These are the activations of a small neural network, seen along a few directions. Each row is one input.
In each table, some parts of the input vary, and every possible input appears once, in random order.
Descriptions start from the smaller parts, as in this example, which fits no table here: one of 6 places along a line, together with either a single point or one of 9 places around a ring or (one of 2 separate values, together with one of 5 places around a ring).
Shared parts are said once, and a part with two or three values counts as separate values.

Other details of the inputs shift rows strongly along two fixed directions, in all tables alike. That doesn't count.

Table:
row 1: [-22,  -1,   6,  32,  20,  42, -14, -16, -35,  -8,  -5, -21]
row 2: [  7, -50,  24,  -4, -17, -11, -28, -19,  29,  37,  12,  -3]
row 3: [ -8, -45,  -4,  20,  17,  23,   7,  15, -18, -22,  -6, -11]
row 4: [  0, -37,  11,  -8, -21, -14, -35, -29,  28,  24,  33, -17]
row 5: [-12, -34,  17,   4, -34, -25, -28, -40,  34,   1,  15,  -2]
row 6: [-27, -14, -29,  23, -18,  34, -11, -18,   4, -29,  13,  -7]
row 7: [ -6, -18,  16,  25,  21,  44,   0, -18, -17,  -2, -21, -20]
row 8: [ 11, -33,  -8,  20,  13,  34, -11,   8,  37, -20, -24, -14]
row 9: [  5, -25,   2,  22,  14,  42,   8, -23,  18,   5, -34, -33]
row 10: [  4, -54, -17,  17,  10,  19,  12,   9,  17, -14, -18, -24]
row 11: [ 10,  50,   7, -15,   0, -35, -20,  24, -21,  -4,   4,  23]
row 12: [ 16,  26,  17, -13, -25, -31,  20,   8, -12,  11,  -8,  36]
row 13: [ -8, -18,  26,  -4,  -6, -17, -35, -55,  22,  18,   0, -34]
row 14: [  0, -25,   6,  22,  19,  37, -18,  13,   2, -27, -11,  -1]
row 15: [ -4,  18,  34, -41,   7, -82,  19,  15, -10,  23,   4,  37]
row 16: [ 17,  45, -32,   3,   1,  32,  31,  42, -39,   4,  14,   7]
row 17: [ -2,  46,  52, -35,  12, -59,  14, -17, -10,  42, -11,  29]
row 18: [  9,  42, -10,  -3,  35,  21,  44,  45,   3, -21, -20,  26]
row 19: [  9,  36, -64, -14,   4,   4,  32,  30, -18, -26,   0, -16]
row 20: [  8,  35, -37,   3,  13,   6,  37,  47, -45, -22,  -3,   0]
row 21: [  0,  44,   7,  -5, -26, -33,   6,  10, -29,   4,   8,  35]
row 22: [ 29,  22, -53, -12,   3,   0,  49,  29,   7, -21, -11, -24]
row 23: [  5,  29,  38, -40,  -4, -55,  14,  10,  -4,  49,  21,  45]
row 24: [ -2, -26,  14,  -5,  -7, -25, -52, -24,  41,  -8,  10, -14]
row 25: [-28,  -4,  14,  -5,  -5, -13, -50, -54,  -3,  11,  11, -26]
row 26: [ 17,  47, -60, -14,  -8,  31,  27,  25, -12,   0,  17,  -9]
row 27: [-33, -28,  15,  31,  13,  37,  25,   0,   5, -18,  -2,  25]
row 28: [-21, -12,   3,  -7,  -6, -22, -68, -24,  16, -14,  21,  -6]
row 29: [ 27,  18,   4, -16, -32, -35,  25,   1,  24,  18, -21,  24]
row 30: [  1, -36,   2,  20,   5,  48,   0,   9, -11,   5,  11,  -3]
Description of these inputs: one of 5 separate values, together with either a single point or one of 5 places around a ring.
Q: Changing only the choice among 5 separate values turns row 28 into row 19. The same change can be made to row 11. Which row results?
A: row 20
Q: Which other rows does row 13 become when the choice among 5 separate values takes its other values? List them by row number.
A: row 4, row 5, row 22, row 24
Q: Which other rows does row 2 become when the choice among 5 separate values takes its other values? List them by row number.
A: row 8, row 9, row 10, row 29

Table:
row 31: [  5,  17,   0, -13,   5, -14,   7, -16,  15,  15,  -1,   3]
row 32: [ 13,   2, -51,  15,  23,  72,  28,  43, -13, -38,  -8, -10]
row 33: [ -6, -17, -26,  19,  27,  63,  -9,   8, -12, -29,  -4, -24]
row 34: [  1, -17,  39, -15,   1, -29, -37, -21,  14,  21,   9, -14]
row 35: [ 30,  42, -15, -18,  -8,   3,  43,  10,  -9,  18, -12, -12]
row 36: [ 14,  23,  14,  -8, -13,  -8,   1, -12,  12,   5,  -5,  -6]
row 37: [ 25,  42, -24,  -8, -17,  -4,  27,  27,   7,  -4, -23,  17]
row 38: [-13, -22,  19,   0, -23, -36, -32, -14, -12,  20,  32,   4]
row 39: [ 21,  47, -29, -22,  -8,   4,  27,  11, -29,   7,  -8,   0]
row 40: [ 13,  -4,   1,  -8,  -1, -31,  14,   3,  10,  -3,  -6,   8]
row 41: [-12, -70,  -1,  36,   2,  41, -12, -20,  10,  -4,   7, -16]
row 42: [-22, -14, -26,  37,  22,  45,   8,   4, -14, -39,   0, -31]
row 43: [ 17,  33, -28, -22,  -2, -14,  34,  29, -15, -19,  -8,  13]
row 44: [-18, -20,  25,  -9,  -6, -45, -33, -26,   8,   9, -11,  -4]
row 45: [  6, -23, -20,  29,  32,  59,   3,   3,   7, -19, -13, -28]
row 46: [  7, -31,  29,  -8,  -1, -37, -36, -12,  18,  18,  11,   8]
row 47: [-12,  29,  -5,  -9,   0, -15,  -4,  -5,  -6,   8,  19,   0]
row 48: [ -7, -37, -31,  31,   1,  58,  14,  12,   0, -12, -14, -16]
row 49: [ 20,  53, -24,  -1, -15,  -6,  24,  29, -10, -12,   6,  13]
row 50: [  2,  -2,  -3, -10,  -7, -31,   7,  11,   7,  -3, -15,   9]
row 51: [-12, -20,  22,  -8, -18, -30, -34, -30,   0,  31,  -3,  -5]
row 52: [ 20,  57, -24, -12,  11,  -5,  15,  29, -21,   0,   2,  -6]
row 53: [  0,  11,  36,  -3,  22,  -9,   4,  20, -22,  15,  -5,  28]
row 54: [  5,   5,   5, -18,  -7, -13,  15,   3,  21,  12,  10,   7]
row 55: [ 12,   2,  -2, -13,  -2, -19,  -9,  20,   8,  10,  -9,   8]
row 56: [-10,  -7, -25,  28,   8,  67,  -5,  -6,  -6, -37,  -7, -17]
row 57: [  8,  15,  -2, -11, -20, -12, -10,   3,  -2,  -9,   6,  19]
row 58: [ 24,  41, -12, -19,   5, -11,  45,  14,   0,  -5, -19, -12]
row 59: [ -6, -21, -25,  27,  25,  59,  -5,  11,   4, -18, -22, -28]
row 60: [ 37,  32, -13, -21,   3,  -3,  34,  37,   6,   4,  -6,   1]
row 61: [ -7,  18,  -5, -16,  -2, -14,  -1,  -7,  12,  16, -10,   4]
row 62: [  7,  12,  -2,  -6,   0, -21, -12,  22,  -9,   3,  19,   5]
row 63: [  2,  17,   7, -19,  -1, -10,  10, -11,  16,  15,   4,  -5]
row 64: [ 33,  29, -17, -17, -15,   0,  48,  24,  -3,  14,  -5,   0]
row 65: [-32, -45,  -3,  39,   4,  42, -28, -24, -16,  -8,  20, -31]
row 66: [-25, -15,  18,  -6, -12, -36, -33, -14,   6,  12,  37,  12]
row 67: [  8,   4,  -3, -12,  -2, -18,  12,  -2,  20,  12,   5,  16]
row 68: [ -9, -28,  17, -15, -24, -29, -34, -19, -11,  17,  21,  11]
row 69: [-37, -61,  31,  44,  19,  53,  -7, -13, -24,   1,   2,   2]
row 70: [-12,   7,  35,  -1,  17, -22,  21,  10, -24,   1, -12,  28]
row 71: [-17,   4,  27,   5, -17, -32, -47, -29,  -3,   6,  22,   0]
row 72: [ -6, -22,  30,  -6,   1, -45, -25, -35,  11,   8,  -2,  -4]
row 73: [ 17,  10,  12,  -7, -20, -12,   6,   2,  18,   2,   2,   7]
row 74: [ 13,  53,  14,   3,   7,   7,  40,  26, -23,   0, -20,  37]
row 75: [ -1,  46,   6, -10,  20,   6,  50,  28, -19,  12, -10,  37]
row 76: [-20, -23,  22,  -1, -11, -50, -31, -10,  -4,  -2,  25,   5]
row 77: [-36, -56,  -8,  20,   7,  44, -26, -14,   9, -22,  20,  -4]
row 78: [ -2,  15,  -2, -19,   1, -23,  -3,  -6, -14, -10,  -5,   0]
row 79: [  3, -22,  31,   1, -20, -33, -32, -26,  23,  10,   9,  15]
row 80: [ -2,   1, -55,  21,  16,  70,  45,  34,  12, -25, -20,  -6]
row 81: [  0, -21,  26,  -5, -12, -30, -26, -39,   3,  31,   6,  -5]
row 82: [-21, -69,  10,  29,   9,  31,  -7, -10,  19, -27,   5, -24]
row 83: [  5,  24,   2,  -5, -14, -12, -10,  -8,   8,   6, -19,   3]
row 84: [ -7,  23,  -7, -24,  -1,  -9,  -6, -10,  -4,   5,   8,   7]
row 85: [-15, -45,   8,  41,   8,  45, -27, -35,  19, -19,  -4, -21]
Q: Changing only one part turns row 66 into row 49. The same change can be made to row 47. Which row results?
A: row 71
Q: Changing only one part turns row 85 into row 72. The same change can be made to row 73. Which row results?
A: row 82
Q: Describe the family of inputs behind these rows.
A: one of 5 separate values, together with either a single point or (one of 2 separate values, together with one of 5 places along a line)
Q: Which other rows does row 43 become when the place on the line of 5 takes its other values? List them by row number.
A: row 40, row 50, row 76, row 82
Q: Which other rows does row 85 become when the choice among 2 separate values takes its other values? List them by row number.
A: row 79
Q: Which other rows does row 48 become when the choice among 5 separate values takes its other values? List them by row number.
A: row 37, row 50, row 55, row 80
Q: List by row number the other rows that have the choice among 5 separate values in common with row 45.
A: row 32, row 33, row 34, row 46, row 52, row 53, row 55, row 59, row 60, row 62

Table:
row 86: [ -4, -31, -11,  32,  -7,  28, -20, -29,  40, -23,  -5, -35]
row 87: [ 31,  56,  -2,  -5,  28,  36,  75,  33, -21,  12, -31,   9]
row 88: [ 17,  52, -34, -31, -17, -41,  25,  14,  -2,  20,  21,   0]
row 89: [-32, -52,  26,   4,   9, -26, -74,  -6,  -7, -25,  23,  11]
row 90: [-12, -69,  36,  -3,  -7, -20, -39,  -8,  33,  10,  -2,  14]
row 91: [ 11,  25,  13, -62, -47, -89, -35,  -4,  11,  37,  42,  30]
row 92: [-48, -23,  38,  21,  13, -25, -70, -29,   2, -24,  15,  -3]
row 93: [ 14,  35, -10, -27,  -8, -10, -11, -21,  -4,  28,  12, -12]
row 94: [-12, -39,  26,  -8,  -3, -43,  -7, -15,  22,  20, -10,   4]
row 95: [ 11,  36,  -5,  12,  20,  47,  70,  27,  -8, -16, -25,  21]
row 96: [13, -4,  4, 10, 16, 26, 45, 46,  0, -6, -1, 27]
row 97: [-13, -23,  20,   4, -25, -24, -36,   1, -19,  17,  34,  28]
row 98: [ 35,  20,  32, -45, -27, -78, -40, -42,  21,  45,  -3, -15]
row 99: [  9, -24, -33,   3, -14,  19,  17,   0,  19, -21,  -9, -39]
row 100: [  1,  27, -23,   3, -10,  -2,  35,  16, -39,   5,  10,  13]
row 101: [ 31, -20, -66,  33,   5,  69,  31,  35,  29, -43, -10, -32]
row 102: [ 21,  95, -24, -22,  27,  -1,  33,  44, -33, -13, -25,  -9]
row 103: [  6,  55,  27, -28, -35, -64, -13, -14, -30,  35,  12,  41]
row 104: [-44, -54,  27,  52,   8,  54, -48, -32, -20,  10,  23, -28]
row 105: [ 38,  68, -25, -30,   1, -11,  60,  20,   9,   6, -52,  28]
row 106: [-22, -13, -35,  33,  41,  47,   8,  24, -24, -55,  -4, -24]
row 107: [-25, -73,  33,  36,  26,  41, -36, -38,  28,   8, -18, -30]
row 108: [ -4, -16,  37, -16,   2, -31,  24,  -3, -13,  15,   0,  28]
row 109: [-24, -26, -50,  35,   4,  97,   2, -17,   6, -42,   3, -28]
Q: Changing only one part turns row 107 into row 90. The same change can be made to row 102. Which row results?
A: row 89
Q: Describe the family of inputs behind these rows.
A: one of 4 places along a line, together with either a single point or one of 5 places around a ring
Q: Which other rows does row 91 become when the place on the ring of 5 takes its other values? List them by row number.
A: row 90, row 96, row 97, row 101
Q: List by row number the other rows that have the place on the line of 4 in common with row 86.
A: row 92, row 95, row 103, row 105, row 109
Q: List by row number the other rows that have the place on the line of 4 in common with row 99.
A: row 88, row 94, row 100, row 106, row 108
